A small network was shown many inputs. Here are its activations along a few directions, one row for each input.
Each table varies a few parts of the input and shows all the possible inputs, shuffled.
A made-up example of a description, with smaller parts first: one of 6 places along a line, together with either a single point or one of 11 places around a ring or (one of 2 separate values, together with one of 8 places around a ring).
Shared parts are said once, and a part with two or three values counts as separate values.

Other details of the inputs shift rows strongly along three fixed directions, in all tables alike. That doesn't count.

A family of inputs:
R1: [ -8  20 -15  76  -9  14  27 -11 -22  17 -19   5  15  23]
R2: [ 12 -20  18  38   2   8   1  30 -48 -21   0   1  13  19]
R3: [  0  11 -26   1  -7  -8  -2   0   6  17  27 -26   2  -7]
R4: [-10  -2  -3 -17   7 -20 -10 -14   8   5   7  15 -15 -21]
R5: [ -7  -8  -2 -19   7 -18 -16  -9  11   2  11  17 -14 -21]
R6: [  4 -12   8 -25   7  -2 -13  23 -10 -15  27 -14   1  -4]
R7: [  7 -21   8 -25  15  -1 -16  15 -11 -17  22 -12  -3  -3]
R8: [ 17  -3   4  23  -9  23  13   3  -1   1 -36 -12   8  22]
R9: [-19  -2  -3  29   6 -18  -1  -4 -23  -3  18  31  -8 -19]
R10: [  0  15 -26  -1  -3 -12   0  -1   6  19  29 -24  10   5]
R11: [ -9  14 -23   3   4  -4   6 -20  13  16   8  -6  -7 -11]
R12: [  2  -6  26  -2  -6  18   4  12  -3 -14 -30  14   0   2]
R13: [ -3  12 -21   7  -1  -8   4 -19  12  16   3  -8  -5 -12]
R14: [ 15  -5   7 -10   2   9   2  24 -17  -9  18 -34  14  13]
R15: [ -4  -6  27  -7  -5   8  -3   6   5 -17 -23  29  -2   4]
R16: [ 10  -5  14  -8  -1   3   1  16 -13  -2  -2 -14  11  16]
R17: [ -8  -7  10 -15  -1   1  -8   7   7  -9  -3  20 -10 -16]
R18: [ -3 -11   4 -27   4 -12 -12  15   0 -11  27  -2 -10 -20]
R19: [ -8  -8  16 -11   5  -1  -6  -9  11 -13 -19  36 -12  -6]
R20: [ 13 -13  24   2  -4  15  -1   5  -4 -13 -39  17  -1  14]
R21: [  9 -15  26   1   0  19   0   9  -1 -19 -36  17  -6   6]
R22: [ 15  -7  19  10  -4  17   8   1  -4  -3 -37   6   5  17]
R23: [  6 -14  21 -18  -2  -1  -7  18  -9 -14  -4   4  -5 -11]
R24: [ 10  -1 -11  10   1  12   5   3   0   5  -1 -24   7  12]
R25: [  2 -14   0 -28  13 -24 -17   3  -1  -6  30  -2  -8 -13]
R26: [ 16   1 -13   2   6   8   4   7  -8   1  21 -41  11  17]
R27: [  2  14 -29   3   7 -15   3 -15   4  22  27 -31   7   5]
R28: [-16  25  -9  17  -9   5  14 -21  19  15 -18  13   3   6]
R29: [-11   0   5  -4   3   1   1 -18  15  -4 -19  30 -16 -18]
R30: [ -5  13 -19  -9  -3 -20  -2  -7   7  15  27 -12  -1 -14]
R31: [ -6  15 -11  17  -2   8   8 -22  20  11 -19  13   2   8]
R32: [ 18 -19  20  -8   4   9  -7  14 -12 -12 -14  -3   8  19]
R33: [-16  -2  -1 -22  -1 -18  -9  -5   7   1  12  16 -17 -31]
R34: [ 10 -21  15 -11   2   7  -9  12  -7 -12 -14   3  -5  -1]
R35: [-17   2  -8 -20  11 -15  -7 -21  15  -2  17  21 -17 -28]
R36: [  0   8 -19  61  -3   7  13   3 -26  12   8  -8  16  20]
R37: [ -8  20 -11  20  -1   5  13 -27  19  11 -24  13   2   6]
R38: [ -7  -9   2 -32   7 -15 -14  11   0 -14  34   2 -10 -21]
R39: [ 12 -14  12 -23   1  -9 -12  23 -14 -12  20 -15   6   5]
R40: [  6  14 -14  17  -2   3  12 -17   8  15 -10 -10  11  15]
R41: [  8  12 -23   8  -8  -3   3   3   2  20  21 -35  13  12]
R42: [-15  17  -7   8 -13  -6   5 -19  24  12 -16  29  -9 -11]
R43: [  6 -13  19 -17   2   4 -11  20  -9 -16   4   0   5   7]
R44: [ 16   0  -3  17  -5  17  12   2  -7   8 -19 -26   8  18]
R45: [  4  -8  33  -4  -5  16   2  12  -6 -18 -29  17   6  13]
R46: [-15  -7  16 -13   8   3  -4 -13   8 -13 -21  36 -16 -14]
R47: [-15  20  -8  15  -7  11  16 -14  15   9 -17   9   1   4]
R48: [ 17   5  -8   7  -7   4   6  15 -14  12  13 -46  18  22]
R49: [ -7  15 -21 -10   0 -22  -3 -11   8  15  34 -12   2 -11]
R50: [-11  13 -15   1 -10  -7   3  -9  17  12   3   8  -9 -16]
R51: [ 17 -13   5 -12  11   2  -3  15 -20  -6  17 -35  11  18]
R52: [-23  18  -6   5  -7   2   9 -19  22  10 -16  29 -13 -17]
Description of these inputs: one of 4 places along a line, together with either a single point or (one of 2 separate values, together with one of 6 places around a ring).
Q: Changing only the place on the line of 4 turns R44 into R8. The same change can be made to R4. Which row results?
A: R20
Q: Changing only the place on the line of 4 turns R36 into R2. The same change can be made to R24. Which row results?
A: R21
Q: List by row number the other rows that have the place on the line of 4 in common with R30.
A: R9, R12, R13, R14, R22, R23, R29, R35, R37, R40, R45, R49
Q: Which other rows does R10 become when the choice among 2 separate values takes its other values? List them by row number.
A: R32
Q: Which other rows does R11 become when the choice among 2 separate values takes its other values? List them by row number.
A: R52
